These are the activations of a small neural network, seen along a few directions. Each row is one input.
Each table varies a few parts of the input and shows all the possible inputs, shuffled.
A made-up example of a description, with smaller parts first: one of 6 places along a line, together with either a single point or one of 9 places around a ring or (one of 3 separate values, together with one of 5 places around a ring).
Shared parts are said once, and a part with two or three values counts as separate values.
(in the rows, 128 means zero)

Table:
R1: [118 111 146 143 123  33  86  97 104 132 159 158 150 112 110 120]
R2: [161 135 117 110 136 181 166 130 125 137 126 125 109 152  98 127]
R3: [144 125 156 131 134  36  88 101 107 127 102 143 148  80 134 133]
R4: [117 134 130 136 127 155 137 137 143 161 114 116 122 143 150  90]
R5: [142 116 112 124 125 177 146 145 121 146 118 114 130 137 154 100]
R6: [138 132 118 111 153 164 146 143 123 139 111 103 135 122 170 117]
R7: [114 144 165 110  82  65  79 155 132 107 143 174 129 104 114 170]
R8: [121 109 152 156 116  36  81  91 114 108 159 118 139  93 112 129]
R9: [ 88 129 136 153 151 148 119 121 148 122 138  90 119 153 135 100]
R10: [ 96 124 150 142  95  61  80 144 142  80 158 147 115  81 124 179]
R11: [135 119 118 141 149 176 173 126 131 100 135 110 116 134  98 134]
R12: [118 111 117 133 139 170 139 122 125 136 141 119 138 164 151 113]
R13: [142 143  95 104 147 163 166 130 129 135  99 108 124 123 139 139]
R14: [139 125 126 112 131 183 124 129 123 149 135 106 131 158 138 105]
R15: [ 93 126 129 143 144 143 128 119 144 146 136 120 122 173 147  99]
R16: [142 118 109 132 142 170 181 123 128 125 133 138 119 155 110 135]
R17: [138 125 167 126 104  42  79  95 100 134 142 145 150 111 104 116]
R18: [115 146 135 124 157 141 137 135 142 151 105 106 124 131 168 107]
R19: [123 138 152 119 115  54  87 162 138 106 100 166 131  79 141 187]
R20: [111 116 126 146 145 176 130 125 125 110 143  89 136 142 139 114]
R21: [114 142 141 125 134 159 113 123 144 162 129 106 119 168 135  95]
R22: [167 130 101 126 133 174 182 147 117 135 111 131 108 137 113 124]
R23: [143 133 105 101 125 182 148 115 131 142 121 112 120 155 109 128]
R24: [162 146 107 116 157 164 181 143 120 132 104 118 115 121 128 141]
R25: [130 143 144 131  82  63  85 170 144 109 128 187 134  87 124 162]
R26: [ 93 128 145 131 101  59  86 151 132 107 155 188 128 101 122 175]
R27: [115 121 106 133 138 176 155 112 136 104 130  96 126 138 109 134]
R28: [153 128 148 144 103  41  88 107 112 129 130 163 153  92 119 108]
R29: [147 126  90 115 120 176 166 132 126 139 106 119 119 137 124 123]
R30: [123 119  97 123 132 171 163 109 134 130 129 125 129 159 121 136]
- What do these inputs look like to the network? => one of 5 places along a line, together with either one of 2 separate values or one of 4 places along a line
- The inputs of R27 and R29 match in every part but the place on the line of 5. If R9 is changed in the same way as R27 into R29, which row does it become? => R4
- Start at R21 and move only the place on the line of 4, one step at a time. The first step leads to R14. Which rows follow, in order? => R23, R2

Table:
R31: [145 116  85 113 142 220 178 135 120 108 127  67 120 142 144 141]
R32: [136 162 136  97 125 133 126 174 151  99 101 131  98  75 130 202]
R33: [135 115 154 125 112   6  69 111 105 161 126 172 162  98 168 123]
R34: [145 111 143 130  93  43  62  94  86 121 162 150 162  88 100 122]
R35: [111 104 146 158 151 160  97  96 122 117 154  58 136 158 135  69]
R36: [139 128 154 140 147  87 122  99 110 205 119 114 144 139 160  46]
R37: [ 90 101 105 143 150 208 158 115 153 138 170 126 117 205 111 122]
R38: [ 76 110 166 161 121  45  63 124 143 119 123 135 147  93 190 125]
R39: [163 113 137 141 124 125 109  77  98 158 155  92 132 143 107  48]
R40: [118 154 119 124 136 113 130 200 160 103  98 156 100  72 173 176]
R41: [203 155 138  78 109 108 133 164 118 129  80 180 129  89 103 186]
R42: [153 137 150 113 136 101 112  79 109 187 120  93 137 146 123  52]
R43: [136 152  96  98 156 209 170 132 139 130  93  74 122 137 156 137]
R44: [100 107 140 183 181 139 129  80 134 123 156  80 135 173 119  88]
R45: [114 147  87 123 173 194 175 164 138 142  90  95 125 129 185 118]
R46: [137 134 125 116 109 147 146 177 131  74 139 121 104  73 115 200]
R47: [177 150  89 114 143 168 189 151 126 174  69 136 138 122 147  92]
R48: [175 109  70 128 143 178 213  94 108 140  94 139 113 143  87 128]
R49: [ 78 134 130 130 146 203 137 155 147 165 141 133 125 188 179  88]
R50: [188 155 122 108 120  85 136 191 128 135  80 201 131  85 142 165]
R51: [115 129 112 127 141 118 180 156 142  69 132 149  94  90  95 204]
R52: [ 83 118 164 161 172 128 109 116 125 160 117  84 141 152 189  64]
R53: [142 127 154  97 109  21  58  98  97 151 127 150 156  99 119 130]
R54: [ 89 129 138 131  61 141  93 173 155  97 174 153 115 139  97 164]
R55: [124 110  70 135 173 197 199 115 132 117 120  92 109 153 120 155]
R56: [ 96 146 131 104 133 216 128 129 149 154 144 110 123 195 145 103]
R57: [201 130 127 101  92 124 152 166  92 103 116 173 130  82  86 183]
R58: [ 89 159 149 111  74 124  77 171 165 125 138 160 103 145 116 171]
R59: [175 128 112 113 123  96 186 138  99  95 108 200 115  98  71 188]
R60: [201 113  88 105 111 201 191 120 100 135 103 114 128 132 108 113]
R61: [ 76 144 141 139  83 106  87 192 172 128 135 186 104 144 163 150]
R62: [ 98 131 159 135 162 139  99  96 127 145 121  59 134 158 151  71]
R63: [ 90 107 155 162 105  80  55 108 133  79 162 109 153  87 120 129]
R64: [ 72 125 126 143  91 114 131 154 165  93 170 176 103 154  81 173]
R65: [196 148 100  87 126 186 183 119 125 158  70 119 136 131 119 111]
R66: [133 120 139 145 121  16 109  71  91 110 165 173 156 108  94 135]
R67: [ 81 114 153 177 133  53 101  92 141  72 167 132 152 107 109 141]
R68: [149 117 128 168 153 102 143  54 106 160 154 115 127 159  94  68]
R69: [106 106 118 119 121 229 134 132 140 129 176 105 126 196 131 103]
R70: [ 85 126 166 135 118  57  51 111 136 111 128 110 141  94 139 135]
- The inputs of R63 and R46 match in every part but one. If R35 is changed in the same way as R63 into R46, which row does it become? => R31
- The inputs of R58 and R70 match in every part but one. If R37 is changed in the same way as R58 into R70, which row does it become? => R44
- What do these inputs look like to the network? => one of 2 separate values, together with one of 4 places along a line, together with one of 5 places along a line
- Which other rows does R57 become when the place on the line of 4 takes its other values? List them by row number. => R41, R50, R59
- Which other rows does R40 become when the place on the line of 4 takes its other values? List them by row number. => R32, R46, R51
- Which other rows does R47 become when the choice among 2 separate values takes its other values? List them by row number. => R50
